A small network was shown many inputs. Here are its activations along a few directions, one row for each input.
Each table varies a few parts of the input and shows all the possible inputs, shuffled.
A made-up example of a description, with smaller parts first: one of 8 places around a ring, together with either a single point or one of 9 places along a line or (one of 3 separate values, together with one of 6 places along a line).
Shared parts are said once, and a part with two or three values counts as separate values.
(in the rows, 128 means zero)

Other details of the inputs shift rows strongly along three fixed directions, in all tables alike. That doesn't count.

Table:
R1: [166  99 176  67 131 128 129 135  29  74 199 129  55]
R2: [126 137 104 142 110 171 120 112 151 189 116 135 149]
R3: [126  91 193  82 195  61  86 169  71  76 196  99 132]
R4: [137 139 104 130  61 170 128 106 139 168 140 124 144]
R5: [104 123 132 113  90 125  81 105 121 166 172 100 178]
R6: [107 125 116 167 166 112 144 133 168 125  57 142 133]
R7: [179 113 129 131 121 140 180 134 130  88 102 157  72]
R8: [ 92 159 104 174 156 111 137 132 180 148  52 137 146]
R9: [ 69 115 129 108 103 119  61  81  86 152 174  90 167]
R10: [131 145 135 142 189  78 149 181 167  78 112 129 138]
R11: [ 86 175 107 108 104 132 101  91 106 133 192 109 151]
R12: [111 103 152 152 168  56 135 153 158  80  73 124 139]
R13: [156 138 116 116  91 194 136 121 106 168 142 139 103]
R14: [131 129 105 142  96 164 119 109 156 186 113 130 152]
R15: [116 163 106 168 159 117 139 151 199 156  74 139 163]
R16: [195  92 146 130 147 125 177 173 138  86  96 149  79]
R17: [142 105 142 104  97 182 114 107  57 175 124 138  72]
R18: [130 149  92 139 101 177 135 112 149 166 131 134 144]
R19: [ 56 157 124 126 180  51 100 116 142  54 194  94 198]
R20: [202 101 146 120  96 147 187 140 110  91 101 163  45]
Description of these inputs: one of 4 places along a line, together with one of 5 places along a line.
Change only the place on the line of 4 in R19. List by row number the other rows that result. -> R2, R6, R18
Change only the place on the line of 4 in R4. List by row number the other rows that result. -> R5, R12, R20

Table:
R21: [185 105 164 106 137 160 147 130  77 147 118 166  47]
R22: [126 153  91 178 107 143 187 115 188 106  46 156 118]
R23: [162  91 150 114 135 174 147 129  60 125 102 152  44]
R24: [135  59 162  69  86 148  59 104  49 164 221  88 145]
R25: [ 93 158 121 112 123  99  95  91 121 127 180 111 155]
R26: [148  92 174 119 144  84 117 184 118 122 105 113 119]
R27: [153 133 147 112 149  94 138 177 118  89 135 119 105]
R28: [185  81 144  95 128 171 143 146  83 124 163 141  80]
R29: [ 90 151 161 114 165  24 106 169 136  42 185  85 187]
R30: [ 59 195  68 128  57 188  80  38 130 236 176 120 186]
R31: [ 93 122 141 132 222  67 100 154 159  74 170 102 200]
R32: [136 103 145 119 159  96 146 143  97  57 118 126  80]
R33: [127 191  71 164  40 193 157  63 189 201  90 163 141]
R34: [176 142 114 132 101 189 168 159 129 175  83 157  76]
R35: [178 142 125 136 115 195 158 157 126 185  77 159  78]
R36: [ 76 149 113 185 164  59 118 123 225 142  59 130 200]
R37: [ 97 166  76 181 172  94 143 133 236  99 108 120 209]
R38: [ 41 141 106  85  76 162  48  52  40 168 232  80 165]
R39: [127 101 118 175 134 126 156 134 167 135  17 148 113]
R40: [173  85 167 104 148  93 150 160 111  44 174 124 113]
Describe the family of inputs behind these rows. -> one of 4 separate values, together with either a single point or one of 4 places along a line
Changing only the choice among 4 separate values turns R23 into R21. The same change can be made to R39. Which row results? -> R36
Change only the choice among 4 separate values in R29. List by row number the other rows that result. -> R22, R33, R40
